[[142 127 125 122 110]
 [137 124 120 130 106]
 [109 137 133 139 124]] yields 142

[[117 108 117 104]
 [117 109 117 111]
 [142 152 144 155]] yields 117

[[139 140 113 112 113]
 [142 113 137 126 138]
 [138 147 107 109 107]] yields 139

[[137 135 115 137 129 137]
 [144 136 107 143 133 144]
 [144 137 106 144 134 145]] yields 137

[[123 108 109 146 106 113 150]
 [121 109 110 146 108 119 148]
 [119 107 108 148 109 124 148]] yields 123

[[ 98 131 118 103 126 104]
 [150 118 137 145 128 146]
 [107 106 110 124 127 114]] yields 98

[[118 143 136 118 138 117]
 [113 107 142 125 109 156]
 [117 139 126 108 156 124]] yields 118
---
Input:
array([[124, 119, 135, 136, 124, 110, 118, 139, 121, 142, 128, 107, 149],
       [130, 118, 133, 119, 115, 137, 151, 115, 131, 139, 135, 127, 118],
       [123, 109, 151, 136, 132, 139, 119, 111, 126, 133, 131, 123, 120],
       [123, 121, 127, 111, 147, 143, 138, 147, 125, 140, 123, 109, 112],
       [132, 135, 130, 138, 112, 140, 114, 125, 141, 142, 132, 112, 119],
       [130, 116, 119, 115, 140, 122, 112, 118, 139, 141, 134, 138, 145],
       [132, 104, 111, 137, 112, 146, 130, 143, 127, 134, 127, 147, 128]])
Output: 132

Input:
array([[112, 140, 134, 137, 131, 123, 123, 131],
       [135, 143, 134, 130, 126, 141, 131, 145],
       [125, 142, 143, 110, 109, 111, 104, 145],
       [127, 138, 130, 138, 134, 147, 134, 142],
       [122, 136, 141, 122, 118, 114, 110, 138],
       [122, 133, 115, 148, 147, 142, 141, 121],
       [104, 117, 129, 128, 128, 132, 129, 138]])
Output: 122

Input:
array([[135, 124, 131, 125, 131, 125, 122],
       [124, 128, 127, 132, 129, 127, 127],
       [106, 121, 139, 133, 135, 125, 124],
       [128, 130, 129, 132, 130, 128, 128],
       [139, 134, 130, 129, 127, 125, 123],
       [157, 139, 145, 145, 124, 129, 127],
       [121, 119, 143, 123, 124, 128, 128]])
Output: 139

Input:
array([[143, 114, 119, 130, 127, 118, 132, 156, 126, 130, 132, 126, 138,
        126, 126],
       [132, 119, 118, 116, 124, 127, 128, 143, 123, 123, 132, 123, 129,
        130, 137],
       [139, 118, 116, 134, 129, 122, 129, 155, 128, 132, 131, 127, 138,
        130, 122],
       [142, 115, 119, 121, 125, 120, 128, 154, 123, 127, 132, 121, 137,
        127, 131],
       [141, 120, 114, 131, 129, 129, 128, 154, 128, 132, 129, 124, 138,
        133, 124],
       [146, 126, 113, 133, 128, 144, 128, 146, 130, 134, 127, 120, 137,
        140, 126],
       [141, 118, 115, 129, 129, 126, 127, 155, 126, 130, 131, 123, 138,
        131, 125],
       [142, 119, 114, 124, 128, 130, 131, 153, 124, 128, 131, 120, 137,
        132, 129]])
Output: 146

Input:
array([[127, 128, 128, 125, 126, 127],
       [142, 129, 124, 121, 123, 127],
       [113, 127, 120, 128, 123, 125],
       [128, 128, 129, 125, 126, 127],
       [144, 131, 122, 157, 130, 132],
       [112, 128, 124, 121, 143, 130]])
Output: 128

Input:
array([[116, 113, 110, 111, 117, 139, 139, 147],
       [127, 137, 121, 142, 140, 145, 133, 128],
       [105, 120, 138, 145, 147, 113, 126, 135],
       [137, 114, 111, 108, 122, 140, 129, 146],
       [116, 146, 149, 133, 120, 108, 142, 141]])
Output: 105

Input:
array([[132, 132, 123, 132, 121, 122, 124, 131, 132, 132, 132, 132, 121],
       [110, 110, 144, 113, 146, 149, 143, 112, 114, 112, 111, 110, 146],
       [144, 144, 113, 141, 111, 109, 115, 142, 141, 143, 143, 144, 111],
       [141, 142, 115, 139, 113, 112, 116, 140, 139, 140, 141, 142, 113],
       [126, 126, 130, 126, 131, 130, 130, 127, 126, 126, 126, 126, 131],
       [126, 126, 129, 127, 129, 130, 129, 127, 127, 127, 126, 126, 129],
       [144, 144, 113, 142, 111, 109, 114, 142, 141, 143, 143, 144, 111],
       [148, 148, 109, 145, 103, 103, 111, 145, 144, 146, 146, 148, 103]])
Output: 126

Input:
array([[151, 142, 149, 145, 155, 121, 155],
       [105, 110, 106, 108, 103, 128, 103],
       [152, 143, 150, 146, 156, 120, 156],
       [102, 108, 103, 106, 100, 129, 100],
       [152, 143, 150, 146, 157, 120, 157]])
Output: 152
---
[141 151 146 145] Out: 145
[130 129 129 125 150] Out: 150
[151 106 120 155] Out: 155
[154 152 151 145] Out: 145
[103 120 134 127 147 137 141] Out: 141
[150 133 124 110 113 130 113] Out: 113
[125 155 128 130 129 126] Out: 126
[128 105 115 146 128 116] Out: 116
[114 148 151 123 105] Out: 105
---
[[109 151 123 116 126]
 [107 149 124 115 121]] Answer: 124

[114 124 107 156 141 123 131] Answer: 107

[152 107 115 129 131] Answer: 115

[[130 116 116 127 116]
 [138 105 103 138 103]] Answer: 103

[106 140 105 153] Answer: 105

[[126 128 130 127 128 128 126]
 [127 128 130 128 128 128 126]
 [127 150 131 100 108 149 125]] Answer: 131
